A small network was shown many inputs. Here are its activations along a few directions, one row for each input.
Each table varies a few parts of the input and shows all the possible inputs, shuffled.
A made-up example of a description, with smaller parts first: ring(8) and (point or (values(2) and line(4)) or line(11)).
Shared parts are said once, and a part with two or three values counts as separate values.
(in the rows, 128 means zero)

Table:
row 1: [118 105 115  44  98 139 187 126 114 161  76 183 124 102 135  97  39]
row 2: [114 117 127 168 155  86 103 132 121 111 144  91 110 134 134 139 159]
row 3: [161 136 167 134  89 198 124 133 117 120 145 108 178 162 108 112 175]
row 4: [157 143 155 124  93 190 124 128 121 133 139 127 161 154 110 119 160]
row 5: [150 148 136 106  95 180 139 125 134 142 128 158 142 128 125 125 136]
row 6: [117 127 115 157 162  86 107 128 137 116 137 107 105 129 132 141 132]
row 7: [130 117 148 184 155  91 106 127 116  93 145  54 137 155 113 138 187]
row 8: [ 79  86  85 102 172  47 156 123 128 126  95 130 103 104 136 105  32]
row 9: [126 123 132 174 162  92 107 126 124 100 140  72 126 151 118 141 158]
row 10: [109 127 102 142 161  75 118 130 148 126 133 133  92 103 147 134 106]
row 11: [106 124 105 147 161  72 111 124 140 124 137 122  97 114 135 135 128]
row 12: [136 148 124  92 102 170 149 128 137 152 120 187 129 103 139 139 113]
row 13: [143 148 132  97 102 176 140 126 135 150 117 176 137 119 134 141 115]
row 14: [149 142 150 122  85 191 124 136 120 138 135 143 153 135 127 126 151]
Question: The inputs of row 3 and row 7 match in every part but one. If row 13 is changed in the same way as row 3 into row 7, which row does it become?
Answer: row 11
Question: What do these inputs look like to the network?
Answer: values(2) and (point or line(6))
Question: Change only the values(2) part in row 14. List by row number the other rows that result.
Answer: row 2

Table:
row 15: [134 141 143 190 122 110  89 143 141  98 155  92 109 109 143 107 221]
row 16: [ 96 153 105 108 157 101 128 123 135 159 114 165 108 118 139 177  44]
row 17: [146 134 168 110  78 197 137 134  80 141 119 154 148 165 123 162 121]
row 18: [140 139 102 127 159 124 119 125 185 145 118 177 108  79 162 100 111]
row 19: [ 64  53 120  91 124  57 172 136 104 121  73 123 134 102 139  66  39]
row 20: [171 152 133 114  97 200 120 109 170 126 138 128 173 141 104  91 153]
row 21: [130  50 160  79  91 137 208 131  83 103  81  78 190 163 107  57  86]
row 22: [145 137 125 194 164  95  87 112 173  91 147  90 135 131 124 128 185]
row 23: [116 147 109 168 190  93 108 136 116 116 151  82 112 166 113 176 115]
row 24: [125 165  85 107 168 102 126 101 176 157 115 164 107 114 131 134  60]
row 25: [135 149 112 181 200 102 100 105 154  97 126  86 125 156  99 155 139]
row 26: [124 119 121  98 110 113 127 151 118 176 124 187  81  67 171 132 140]
row 27: [153 122 153  88  66 199 142 153  98 150 146 153 149 136 123 125 189]
row 28: [115 115 161 176 125  92  96 138 102 119 166 102  97 132 149 150 210]
row 29: [145 164 129 101 114 187 137 108 108 135 138 136 159 179  94 159  80]
row 30: [112 123 129 164 154  94 110 140  85 128 151  86  98 153 131 181 161]
row 31: [126 140 114 114 110 114 135 148 168 152 137 189  99  53 168 104 143]
row 32: [165 145 161 119  54 209 136 129 141 119 140 148 153 114 119  89 193]
row 33: [161 167 119 109 124 196 128  91 150 134 128 124 174 169  89 124 102]
row 34: [100 133 116  95 136 121 133 142 103 159 118 180  76  88 151 175  81]
row 35: [ 84  39 121 155 146  44 151 135  97  62 102  45 153 153 110  98 116]
Question: The inputs of row 23 and row 16 match in every part but one. If row 25 is changed in the same way as row 23 into row 16, which row does it become?
Answer: row 24
Question: What do these inputs look like to the network?
Answer: values(3) and (point or ring(6))
Question: Change only the values(3) part in row 22. List by row number the other rows that result.
Answer: row 18, row 20
Question: A walk changes only the ring(6) part. It starts at row 20 and steps to row 33. List the rest of the walk in order.
Answer: row 29, row 17, row 27, row 32

Table:
row 36: [124 106 142  92 102 143 156 130 112 130 117 133 141 114 125 103 127]
row 37: [121 144 117 139 133 127 117 137 138 136 134 148 110 114 136 144 141]
row 38: [108 131 108 140 162  85 125 125 136 130 125 117  99 128 131 150 113]
row 39: [110 109 110 140 159  85 133 122 136 112 113 111 120 129 127 123  99]
row 40: [122 142 112 140 149 115 109 135 134 127 143 122 104 124 138 154 141]
row 41: [131 134 124 179 169  95  93 127 125 111 169  74 118 149 118 158 164]
row 42: [178 159 144  92  78 232 137 115 126 151 134 167 154 158 111 138 142]
row 43: [122 104 133 114 104 130 145 135 106 125 117 121 137 125 123 107 126]
row 44: [117 142 107 162 182  93  94 126 136 124 153  95 103 140 123 160 143]
row 45: [177 172 136  82  95 219 139 120 144 154 114 199 151 134 118 139 110]
row 46: [127 120 139 175 162  88 106 128 124 101 142  62 133 152 120 137 155]
row 47: [160 147 129  65  92 204 166 117 132 159 108 177 174 126 118 102  72]
row 48: [115 109 121 104 117 116 143 124 122 136 112 153 133 108 139 111  98]
row 49: [121 142 108 157 163 107  98 135 125 122 148 113  98 140 126 158 136]
row 50: [125 137 128 176 153 105 103 133 139 116 155  94 122 138 125 136 162]
row 51: [128 116 152 133 105 138 131 135 117 122 133 122 135 128 129 108 157]
row 52: [134 139 127 111 115 150 122 135 131 149 130 174 116 105 143 140 138]
row 53: [112 104 106 149 170  75 119 119 131 110 120  95 119 139 119 131 100]
row 54: [115 132 121 114 124 122 138 133 139 142 115 169 114 105 141 126 101]
row 55: [125 119 146 145 116 125 125 135 120 116 133 101 136 133 130 113 160]
row 56: [112 107 123 136 127 100 140 130 125 105 125  98 144 129 119 112 130]
row 57: [155 143 148  64  70 219 163 123 114 149 114 145 169 159 102 106  88]
row 58: [106 136 108 148 175  74 110 123 146 121 123 105 101 135 126 151 106]
row 59: [137 134 132 168 139 116 107 127 142 118 149 111 118 121 132 132 162]
row 60: [114 106 117 113 132 107 138 124 116 127 113 138 123 120 137 118  95]
row 61: [117 106 130 124 117 115 144 123 116 112 121 111 140 120 118 106 129]
row 62: [103 108 110 129 146 100 140 123 120 122 118 127 127 127 122 117 104]
row 63: [122 105 121 163 163  78 119 122 123  97 125  72 136 146 109 123 124]
row 64: [129 134 135 155 125 132 112 128 137 121 147 126 121 122 136 130 163]
row 65: [175 152 155  88  73 230 147 121 110 149 114 141 157 168 111 120 130]
row 66: [126 134 144 131 110 145 116 138 119 132 147 133 119 133 140 141 166]
row 67: [129 119 143 172 145  98 110 125 129  96 140  82 134 140 122 120 152]
row 68: [116 104 132  85 108 139 152 136 119 146 109 154 130 109 141 115  92]
row 69: [133 141 125 123 120 133 114 135 136 139 129 163 110 106 146 141 134]
row 70: [124 123 144 161 130 110 121 136 123 113 128  91 133 137 127 120 157]
row 71: [164 164 125  72  93 198 155 117 150 154 117 202 164 121 123 121  79]
row 72: [121 136 110 132 152  90 129 124 141 135 117 135 104 111 139 135 112]
row 73: [119 135 128  94 111 130 141 132 144 147 113 180 123  96 151 132 101]
row 74: [139 132 142 125 102 149 122 136 137 137 144 160 136 112 140 118 167]
row 75: [119 130 114 119 135 108 136 129 139 138 118 145 106 107 148 141 109]
row 76: [133 113 156 115  99 155 135 131 109 137 127 129 134 122 129 109 163]
row 77: [111 105 123 151 152  94 127 127 106 107 124  80 130 146 114 129 128]
Question: What do these inputs look like to the network?
Answer: ring(6) and (point or line(6))
Question: The inputs of row 40 and row 70 match in every part but the ring(6) part. If row 45 is changed in the same way as row 40 into row 70, which row does it become?
Answer: row 65
Question: A walk changes only the line(6) part. It starts at row 41 and steps to row 50. List the rest of the walk in order.
Answer: row 59, row 64, row 66, row 74
Question: A walk changes only the line(6) part. It starts at row 44 and steps to row 49. List the rest of the walk in order.
Answer: row 40, row 37, row 69, row 52
